Each row below holds a small network's activations on one input, seen along a few directions.
In each table, some parts of the input vary, and every possible input appears once, in random order.
A made-up example of a description, with smaller parts first: ring(5) and (point or ring(9) or (values(2) and line(6))).
Shared parts are said once, and a part with two or three values counts as separate values.
In the rows, 128 means zero.

Other details of the inputs vary at random and push rows far along two fixed directions, the same in every table; ignore that.

A family of inputs:
x1: [125 148 143  67 232 129 128 185 129  66  69  79 178 112 174]
x2: [121 115 149 137  34 131 167  95  75 189 153 162 118  44 163]
x3: [ 89 119  99 189 147  79  74 136 126 130 166 128  84 242 102]
x4: [139 127 161 117  51 149 170 103  86 177 147 145 132  53 149]
x5: [159 165 152  84 199 146 134 114 163  77  68  87 177 116 128]
x6: [172 171 186  92 207 148 122 141 199  88  58  70 182  96 116]
x7: [132 116 150 137  44 136 162 106  76 186 151 136 102  51 171]
x8: [124 111  97 184 148 106  77 161 189 117 145 142  87 217  95]
x9: [ 73  99  86 195  99  86  87 116 101 145 194 179  74 219 104]
x10: [111 101  61 162 129  99  97 125 138 105 183 151 104 215  92]
x11: [101 106  78 169 151 100  92 128 135 123 178 165 102 221  78]
x12: [147 113 103  92  63 156 181  83  88 138 118 151 121  69 180]
x13: [144 207 196  74 211 140 127 128 148 101  54  76 191 131 108]
x14: [153 101 113 107  30 157 185  91  91 160 170 154 124  23 160]
x15: [ 91 103  67 183 133 109 103 142 147 102 144 136  75 240  99]
x16: [138 105 119 137  38 168 185 109 101 156 134 145  93  54 170]
x17: [113 114 109 180 155 106  82 154 170 136 172 150 108 198  71]
x18: [143 114 143 108  52 152 155 106  91 182 142 151 140  46 143]
x19: [153 193 177  66 211 143 110 132 150 104  46  79 198 121 100]
x20: [133 131 170  80 225 118 123 203 156  77  66  76 171  91 157]
Each input here is: values(2) and (point or line(9)).
Q: The inputs of x9 and x2 match in every part but the values(2) part. If x13 is changed in the same way as x9 into x2, which row does it become?
A: x4
Q: Change only the values(2) part in x17. List by row number the other rows that result.
A: x11

A family of inputs:
x21: [132 141 149 112 170 122 122 147 142 108 105 103 145 121 136]
x22: [152 124 136  84  74 164 184  92  91 148 123 136 147  31 167]
x23: [132 146 134 107 162 128 124 126 131 110 104 109 147 137 125]
x24: [144 126 124 100  67 159 183  83  91 147 125 137 129  56 164]
x25: [105  66  64 152  16 130 156  89  56 167 205 193  81 118 159]
x26: [124 133 135 122 161 124 116 153 141 113 110 115 136 136 129]
x27: [138 120 138  96  85 154 174 120  92 145 111 130 132  46 180]
x28: [126 156 169 129 152 124 117 145 137 136 102 105 137 124 118]
x29: [141 104 119 109  59 148 174 102  90 152 153 148 126  50 163]
x30: [121  89 106 124  57 143 164 115  79 156 158 162 109  72 172]
x31: [143 155 169 140 140 129 115 136 162 141 102 108 133 120 108]
x32: [127 125 138 169 116 116 101 133 154 150 149 137 110 151  96]
x33: [ 95  78  81 189 106 102 100 153 128 133 180 162  77 197 120]
x34: [132 113 120 151  28 141 155  76  95 183 167 168  97  95 133]
x35: [122 107 130 131  44 136 158 101  70 182 172 164 114  69 149]
x36: [147 160 164 128 141 134 114 120 160 141 108 116 146 125  94]
x37: [148 122 144  99  78 154 179 112 101 144 116 122 133  37 176]
x38: [109 116  99 162 129 107 109 120 129 118 157 140 104 187 113]
x39: [112 122  99 147 130 121 116 125 129 123 137 141 109 177 117]
x40: [134 142 136 109 161 135 125 135 143 114 103 118 150 129 120]
x41: [138 119 142  89  93 149 172 115  87 140 117 126 141  40 180]
x42: [147 157 165 130 144 131 112 129 162 141 110 114 145 119  97]
x43: [ 94  99 109 190 104  98  93 143 120 154 187 158  87 187 102]
x44: [122 120 118 135 149 121 114 146 142 120 132 134 127 150 115]
x45: [114 110 102 194  88 107  92 114 141 158 184 164  87 197  81]
x46: [119  83  94 124  50 136 160  97  65 156 176 169 111  87 166]
x47: [134 149 140 113 158 127 125 122 137 108 110 109 147 133 123]
x48: [131 138 139 109 167 124 120 144 135 112 109 111 148 125 129]
x49: [143 145 139 112 157 133 125 130 152 111 108 109 150 126 116]
x50: [137 140 146 116 163 132 124 149 153 111 101 109 142 122 126]
x51: [139 142 142 112 162 133 123 144 150 113 106 114 147 123 120]
x52: [102  79  82 193 103 102 100 150 135 133 185 156  75 195 117]
x53: [132 143 136 105 162 132 122 136 137 113 103 115 151 131 124]
x54: [132 153 138 111 161 126 127 120 135 108 102 107 141 139 128]
x55: [110 103 102 156 136 102 102 144 129 122 166 144 109 174 118]
x56: [132 164 168 115 156 130 118 130 135 136 104 110 154 125 105]
x57: [114 120 100 149 128 121 118 124 132 122 138 142 108 176 113]
x58: [141 151 136 113 155 137 128 124 148 112 103 109 145 132 116]
x59: [134 141 145 115 164 122 122 139 141 110 115 110 149 122 126]
x60: [132 141 139 108 165 128 121 146 139 114 105 114 148 125 126]
x61: [149 132 131  92  67 160 187  81  91 145 119 131 134  46 166]
x62: [129 138 146 116 165 124 122 152 138 110  98 101 139 126 140]
x63: [119 107 111 156 132 117 111 147 145 123 149 134 110 157 118]
x64: [139 139 144 120 157 129 125 144 155 112 108 105 140 120 125]
x65: [130 143 127 119 156 131 122 129 142 113 108 120 140 148 114]
x66: [114 111 106 144 138 117 110 147 133 125 146 144 117 161 118]
x67: [105  82  77 183 108 103  98 142 134 134 193 164  87 193 104]
x68: [127 135 144 132 158 118 119 149 144 110 114 106 132 134 134]
x69: [144 154 139 111 158 134 128 123 152 109 101 104 149 131 114]
x70: [ 94  90  70 180 107  99 100 123 114 129 183 162  81 213 113]
x71: [140 143 138 110 159 136 124 134 148 112 105 115 149 130 117]
x72: [135 143 143 112 162 125 123 130 139 109 113 111 152 128 124]
x73: [131 139 149 119 164 122 123 144 143 108 110 106 144 119 133]
x74: [126 148 127 118 156 128 122 127 136 111 102 115 135 152 121]
x75: [ 92  78  79 188 104  99  96 154 121 133 183 161  76 200 124]
x76: [137 149 157 100  68 153 174  84  80 167 117 133 136  54 153]
x77: [144 129 135  82  77 153 182  85  76 143 125 133 144  43 175]
x78: [139 156 138 111 159 138 130 124 148 109  91 108 142 137 119]
x79: [110 112  92 153 128 115 107 131 129 124 151 149 107 187 111]
x80: [121 124 114 130 148 125 113 138 136 120 129 135 131 157 117]
x81: [132 141 150 117 165 122 123 150 142 109 102 100 139 125 140]
x82: [130 167 162 119 149 128 120 122 132 136 106 111 146 134 104]
x83: [136 147 144 104 170 126 122 132 138 108 106 107 155 128 127]
x84: [122 119 104 147 128 122 114 126 136 121 145 140 115 173 109]
x85: [131 137 142 116 163 131 125 149 147 113 101 113 141 122 129]
x86: [137 140 147 120 159 132 125 152 152 112  97 105 136 126 132]
Q: The inputs of x21 and x83 match in every part but one. If x73 is changed in the same way as x21 into x83, which row does it become?
A: x72
Q: The inputs of x70 and x41 match in every part but one. If x39 is changed in the same way as x70 into x41, which row does it become?
A: x30
Q: What is each input in this table made of?
A: line(6) and (values(2) or line(9))
Q: List by row number the other rows that have the line(6) part in common with x33.
A: x27, x28, x31, x37, x52, x62, x68, x75, x81, x86
Q: Change only the values(2) part in x35. List by row number the other rows that result.
A: x42
Q: List by row number the other rows that have the line(6) part in common with x58.
A: x23, x25, x45, x47, x65, x69, x77, x79, x82, x84
